Questions about the array below.
1) Give the entry just left of 7527.
2) Give the entry just left of 5218.
3) Give the entry just left of 5807.
4) Give the entry just left of 4604.
5) Give the entry just right of the largest entry.
6) Give the entry just right of 6237.
7) Give the entry just left of 2664.
((2849, 3780, 6393, 5486, 6902, 3757, 7400, 5025), (3491, 3162, 6121, 7806, 8090, 4570, 2462, 4350), (4932, 4846, 7527, 3705, 4213, 4146, 7402, 4957), (6237, 5603, 3963, 3030, 2664, 5278, 3651, 3980), (3992, 4742, 4604, 6363, 6727, 5218, 1539, 4112), (5142, 5807, 6154, 5341, 5615, 5189, 4409, 4840))
1) 4846
2) 6727
3) 5142
4) 4742
5) 4570
6) 5603
7) 3030

Read these off the grid that follows. Rows and columns are numbered from 1.
1) Which number is the entry in row 2 and column 1?
2) Which number is the entry directly below -0.825?
3) Which number is the entry just left of 1.171?
4) Which number is the entry just right of 0.250?
5) Which number is the entry directly below -0.752?
6) Which number is the entry in the bottom-left corner?
7) Which number is the entry in row 1 and column 1?
8) Which number is the entry directly below 1.228?
-0.062,-0.248,-0.251,1.523,-2.086,-1.091,1.594,2.846
-0.545,0.013,-0.752,0.648,1.149,1.628,-1.246,2.846
0.326,-0.046,-0.375,-0.158,0.080,0.275,-0.174,2.846
-0.123,-0.016,-0.232,-0.321,0.149,0.036,-0.633,2.846
-0.545,-0.556,0.250,-0.440,-0.218,-1.217,-0.502,2.846
-0.224,0.517,-0.798,1.092,-1.709,-0.402,-0.105,2.846
0.325,-0.581,-0.462,0.811,0.158,0.523,0.616,2.846
-0.210,0.507,-0.805,1.092,-1.718,-0.406,-0.092,2.846
-0.855,0.478,0.518,-0.829,1.472,1.468,-0.562,2.846
-0.853,0.466,0.515,-0.825,1.463,1.497,-0.574,2.846
0.824,-0.164,-0.079,-0.219,0.923,1.359,0.938,2.846
0.321,1.228,-0.452,0.159,-1.908,-0.156,0.499,2.846
-0.050,-0.242,-0.242,1.521,-2.073,-1.073,1.577,2.846
0.692,-0.258,-0.073,-0.242,-1.426,-1.450,0.845,2.846
-1.583,0.921,-0.132,0.664,-0.553,0.474,-0.938,2.846
0.486,-0.424,0.732,-1.083,-0.477,-1.176,1.171,2.846
1) -0.545
2) -0.219
3) -1.176
4) -0.440
5) -0.375
6) 0.486
7) -0.062
8) -0.242

Questions about the matrix below. Rows and columns are numbered from 1.
1) The entry at row 2, column 3?
2) The entry at row 1, column 1?
3) The minimum?
4) The top-right entry?
5) The entry at row 3, column 3?
6) The entry just left of -4?
7) The entry just left of the largest entry?
[[-12  -2  -8 -20   0  -2  -4  11  20   5 -27 -20  -8  -3 -28  -9]
 [-16 -62  18  44   6 -20  -7  21  15   6 -28  -9   4 -20   3   5]
 [ -1   9 -27   6  16  13 -15  -5 -28 -16 -17  27 -16   1  20  28]
 [-23  19 -12   7  13   2   1  17   5   8 -20  -2   7   2  -8  -8]
 [ 45  10  54  -2 -31  -5  32   1 -39 -11  -5  13  17 -33 -21  30]
 [ 22   9  25 -20 -47   0  -3   9  24 -14  19  -6  10   5 -13  14]
 [-12  18  -6  17 -23  24 -14  -6  11 -17  17 -20  19 -22 -12 -21]
 [ 46   5   1 -32  15   8  52  13 -11   0  -3 -15  31   7   3   1]]
1) 18
2) -12
3) -62
4) -9
5) -27
6) -2
7) 10

Questions about the row below.
1) Which number is the entry just right of 23?
2) Which number is the entry just right of 7?
[  2  26  23 -12  42   7   0   9  63 -12  40 -57]
1) -12
2) 0
